These are the activations of a small neural network, seen along a few directions. Each row is one input.
Each table varies a few parts of the input and shows all the possible inputs, shuffled.
Descriptions start from the smaller parts, as in this example, which fits no table here: one of 6 places along a line, together with either a single point or one of 9 places around a ring or (one of 3 separate values, together with one of 5 places around a ring).
Shared parts are said once, and a part with two or three values counts as separate values.

Other details of the inputs shift rows strongly along two fixed directions, in all tables alike. That doesn't count.

Rows:
R1: [ -1  14 -10  -8  -8   9   7  12 -25  14  -1 -12  14]
R2: [ 20 -13   1  10  12 -10   2  -1  -1   3  13  -2 -14]
R3: [ 10 -18  -1   2   5  -8   5   1   6 -15  19  -1  -9]
R4: [20 -9 13 10 15 -5 -2 -3  1 -5 16  0 -6]
R5: [ 20 -14   8   8  11  -6  -8  -4  -1 -10  13  -1  -5]
R6: [  1  13   1 -15  -5  10   2   9 -14   2  -9  -6  22]
R7: [ 11  -7   7   6  15 -16   4  -2   4  -3  22  -3 -10]
R8: [ 17 -13  -3  14   4  -5   3   1  -3  -4  17   1 -15]
R9: [ 18 -15   6   9   8  -3  -7  -3  -1 -12  15   0  -5]
R10: [-13 -11  -2  17 -12  -1  -7 -19  34   5 -16  34 -22]
R11: [-4 10  1 -5 -9 11  3  9 -9  3 -8 -7 26]
R12: [ -3  24   6  -9   0   5   1  11 -19  11  -4  -5  21]
R13: [ -4  18 -11 -14  -2  -1   0  18 -25  16  -9 -14  19]
R14: [-10  11  -2  -1  -6  11   4  14 -13   0  -7  -2  27]
R15: [-31  18  18   8 -14  17 -18 -38  38   6 -33  39 -33]
R16: [ 13  -9   5   4  14 -12   5  -5   5  -3  22  -4 -10]
R17: [ 17 -23  -3  14   3  -8   4   2   5  -5   8  -5  -6]
R18: [ 11 -17   3   9  10  -5   2   3   1 -16   0 -13 -23]
R19: [ -7   8 -14 -10  -8   6   8  18 -22   4  -8  -5  14]
R20: [-12  -1   8  14  -3   3  -8 -26  24   2 -17  19 -40]
R21: [-21   5   8   2 -22  13 -18 -29  42   4 -26  48 -19]
R22: [  2 -15   7  11  13  -8   7   0   8 -19   8 -19 -13]
R23: [  8 -18  -1  10   5  -9   7   1  10 -13  18  -4  -3]
R24: [-16  14  -4 -14  -6   2   7   5   0  12  -9  -8  22]
R25: [ -1  17   2  -6  -5  14   2   6 -18   6   1  -5  17]
R26: [ -2  12 -11 -18  -4   5   6  16 -19  13 -13 -12  19]
R27: [ -3  19   2 -12   1   3  -6  13 -19   8  -6  -8  23]
R28: [ -2  10  -1 -13  -7  13   2  10 -15   1  -7  -6  22]
R29: [ -2  10 -16  -8  -7   6   1  16 -25   7  -1 -12  13]
R30: [ 16 -20   1  13  11 -17   3   5   7  -1   4  -4  -5]
R31: [-22   7   0  -1 -16   3 -20 -31  37  23 -31  41 -26]
R32: [-20   3   6   0  -7  -8 -17 -30  40  11 -13  35 -24]
R33: [  6 -19  -1   4   7 -10   6   2   3 -16  19   2  -9]
R34: [ 13 -14  -3  16   7  -7   4   2  -6  -5  17   4 -15]
R35: [-13  20  -7 -11 -10   8   7   5 -12   7   6  -4  12]
R36: [-36  15  -1  -6 -27  10  -6 -28  39  17 -29  32  -4]
R37: [ 18 -22   0  11  10 -13   4   3   7  -1   5  -5  -6]
R38: [ -3  19   0  -4  -7  13   2  10 -19   3   3  -4  18]
R39: [-23  20  -3 -13  -3   9  -1   0 -10   0 -10 -15   1]
R40: [ 11 -15   5   0  13 -18   3   2   8  -9  14  -3  -7]
R41: [ 12 -11   3   7   6  -8   5  -6   2  -7  25  -3 -11]
R42: [-13  14  -7 -13  -8   5   8   4  -3   9  -8 -10  23]
R43: [ 19 -13   9   7  16  -7  -8  -2   1  -8  12   0  -5]
R44: [ -6  13  -4  -5  -2   9  -3  12 -21  -2   0  -2  18]
R45: [-12  18  -9 -19  -7   4   2   3 -13  10  -2 -10  17]
R46: [ 13 -17   3  -2  13 -13   4  -1   8  -9  15  -4  -7]
R47: [-18  -4   8   6  -6  -9  -9 -26  46   9 -14  31 -17]
R48: [ 19 -22  -3   6   3  -8   2   2   1  -7   8  -2 -12]
R49: [  6 -11   0  10   9  -8   6  -2   0 -10  26   3 -12]
R50: [ -4  17   3 -15  -1   4  -1  13 -13   6 -12  -4  23]
R51: [  9 -15  14  16  14  -1   1   1   5 -21   1 -13  -8]
R52: [-14  12  -6  -4  -5  10   7  13 -13   3 -21 -22   9]
R53: [ 15 -21  -5  16   3  -7   5   5   5  -7   9  -3  -7]
R54: [ -4  13   3  -9  -3   8   2  10  -8   8 -12  -8  28]
R55: [-10  22  -5 -15  -7   6   7   1 -12  12   2  -8  15]
R56: [-20  11  -4  -9 -23   9  -9 -20  24  19 -34  30 -10]
R57: [-11  15  -8 -22  -9   5   7   5  -9   7  -7  -8  19]
R58: [ 20 -18  -4   8   8 -10  -3  -3  -2  -2  10  -4 -13]
R59: [ -1   9 -14 -10  -7   7   1  12 -23  10  -4 -12  13]
R60: [-14  16 -11 -13  -9   6   1   7 -13   4   3  -6  14]
R61: [ -2  15   1 -17  -1   9   1  12 -14   5 -11  -7  24]
R62: [-44  16  -2  -2 -26  10  -6 -26  39  15 -29  41  -7]
R63: [ 18 -11   3  11  12 -15   1   1  -1   3  13  -1 -14]
R64: [ 12 -18  -7  13   8  -8  -3   4  -5  -8  14   2 -14]
R65: [ 12 -19   0   0   6  -8   5  -2   6 -13  17  -4  -8]
R66: [  1  17 -10 -10  -5   7   7   9 -23  16  -3 -12  14]
R67: [-23  18  -2 -17  -6  10   5   4  -6  -3 -16 -14   4]
R68: [ -5  11  -2  -3  -8  12   3  13 -11   1  -6  -6  27]
R69: [-24  15  -2 -10 -19   3 -10 -15  26  22 -36  32 -10]
R70: [-19  16 -12 -12  -7   5   1   7 -14   4   2  -2  14]
R71: [  9 -13   1  11  12  -6  -4   0  -4 -13   3 -15 -24]
R72: [ 14 -18   6  10   9  -3  -1   5  -1 -19  12   6  -4]
R73: [ -6  17   0  -2  -3  12   2  10 -20   2   2   1  17]
R74: [ 11 -14   2   2  14 -14  -2  -4   4  -5  18  -5  -9]
R75: [ 19 -17   9  12   9  -6   0  -1   8 -11   8  -3   3]
R76: [-11  -7   1  11 -15   0 -10 -28  42  13 -25  33 -21]
R77: [ 11 -14  14   8  14   0  -2   1   2 -23   2  -9 -15]
R78: [ 22 -10  11  10  11  -3  -1  -6  -1  -7  16   0  -6]
R79: [  4  -7   9   9  14  -5   4  -5   0 -15  17 -15 -22]
R80: [ -6  17   4  -8  -2   4   2  14 -11   9 -13  -8  31]
R81: [  9 -11  12  11  16  -1  -8  -2  -3 -20   6 -11 -16]
R82: [ 10 -16  -1   4   7 -10  -1  -5   2 -10  21  -4 -10]
R83: [ -2  13  -3  -7  -5  11  -4  11 -19   0   0  -5  18]
R84: [ 17 -22  -5   8   2  -7   2   5   0 -10  10   0 -13]
Description of these inputs: one of 3 separate values, together with one of 4 places along a line, together with either a single point or one of 6 places along a line.
Changing only the place on the line of 4 turns R73 into R72. The same change can be made to R16. Which row results?
> R46
Changing only the place on the line of 4 turns R1 into R48. The same change can be made to R41. Which row results?
> R65
Which other rows agree with R45 in the place on the line of 4 and the choice among 3 separate values? List them by row number.
> R32, R39, R60, R70, R74, R82
Change only the place on the line of 6 in R66. List by row number the other rows that result.
> R1, R2, R8, R34, R63
Change only the place on the line of 6 in R30. List by row number the other rows that result.
> R10, R17, R37, R53, R76

Rows:
R85: [ 27 -20  13   7  13  -9  -3   0   9  -8  11   4   9]
R86: [ -5   7 -19 -17 -10   1  14  28 -20   8  -4 -17  39]
R87: [-11  15 -14 -16  -6   0  20  20 -19  11  -1 -29  30]
R88: [ 31 -11   8   4  12  -6  -4   6 -10  -3  17   3   9]
R89: [-16  19  -8 -23   2   0  12  20 -21   1  -6 -35  24]
R90: [ 10  -5  11   1  18 -13  -2  -6   0 -12  27  -4 -14]
R91: [-10 -11  16  21  -5   3 -14 -25  45  -4 -30  28 -30]
R92: [ 14 -13  -7  11   7 -13   5  -5  -4   3  27  -4 -19]
R93: [-15   4   3   7 -10  12 -15 -24  16  -2 -12  21 -34]
R94: [-25  37   9  -5 -16  25 -12  -7  -2  16 -29  20  11]
R95: [ 26 -26   4   8   9 -12   0   6  10  -7   0  -4   0]
R96: [  7 -11  13   1  19 -14   1  -6  10 -17  21  -9  -5]
R97: [ -9  21  -6 -17  -3   4  16  15 -20   9  10 -21  39]
R98: [-34  38   6 -16 -19  27  -9 -11  -2   6 -23  15   6]
R99: [ -6   4   7  16  -7   9 -17 -19  14   7 -19  25 -29]
R100: [ 16 -25 -16   6   3 -13   9  13  -6  -3  13  -4  -1]
R101: [ 20 -13  -3   4   6 -10   2   8  -9  -5  30   8   9]
R102: [  1 -11  -2   5 -10  -1  -9 -15  26  13 -26  26 -17]
R103: [  7 -20   8  10  10  -3   3   2   7 -27   4 -17 -15]
R104: [-11  26 -13 -22   1   4   5  15 -37  10   4 -27  12]
R105: [-11  -4   5  16  -6   7 -10 -15  23   4 -30  19 -27]
R106: [ 20 -22 -12  10   2 -12  -1   2  -5   0  23   9 -10]
R107: [-10  15 -21 -15  -7   1  20  20 -27  16   0 -28  21]
R108: [-19  -4   2   6  -9   9  -7 -19  23  -7 -23  14 -32]
R109: [-28  31  12  -6 -15  23  -9  -7   8  10 -35  15  19]
R110: [  6 -13  -5  -1  15 -14   7   5  -6  -9  11 -22 -16]
R111: [ 31 -15  -3   6   8  -7  -4   7 -15   3  12  -3  -3]
R112: [ 14  -4   2   5  10 -11   8   0  -7  -2  33  -4   0]
R113: [-37  31   8 -15 -18  26  -6 -11   9   0 -28  10  14]
R114: [ 17 -23   2   8   7 -13   3   2  10 -11  23   9  10]
Changing only one part turns R108 into R103. The same change can be made to R107. Which row results?
> R87
What do these inputs look like to the network?
> one of 5 places around a ring, together with one of 6 places around a ring
A walk changes only the place on the ring of 5. It starts at R109 and steps to R94. List the rest of the walk in order.
> R99, R105, R91
A walk changes only the place on the ring of 6. It starts at R88 and steps to R101. List the rest of the walk in order.
> R112, R90, R98, R94
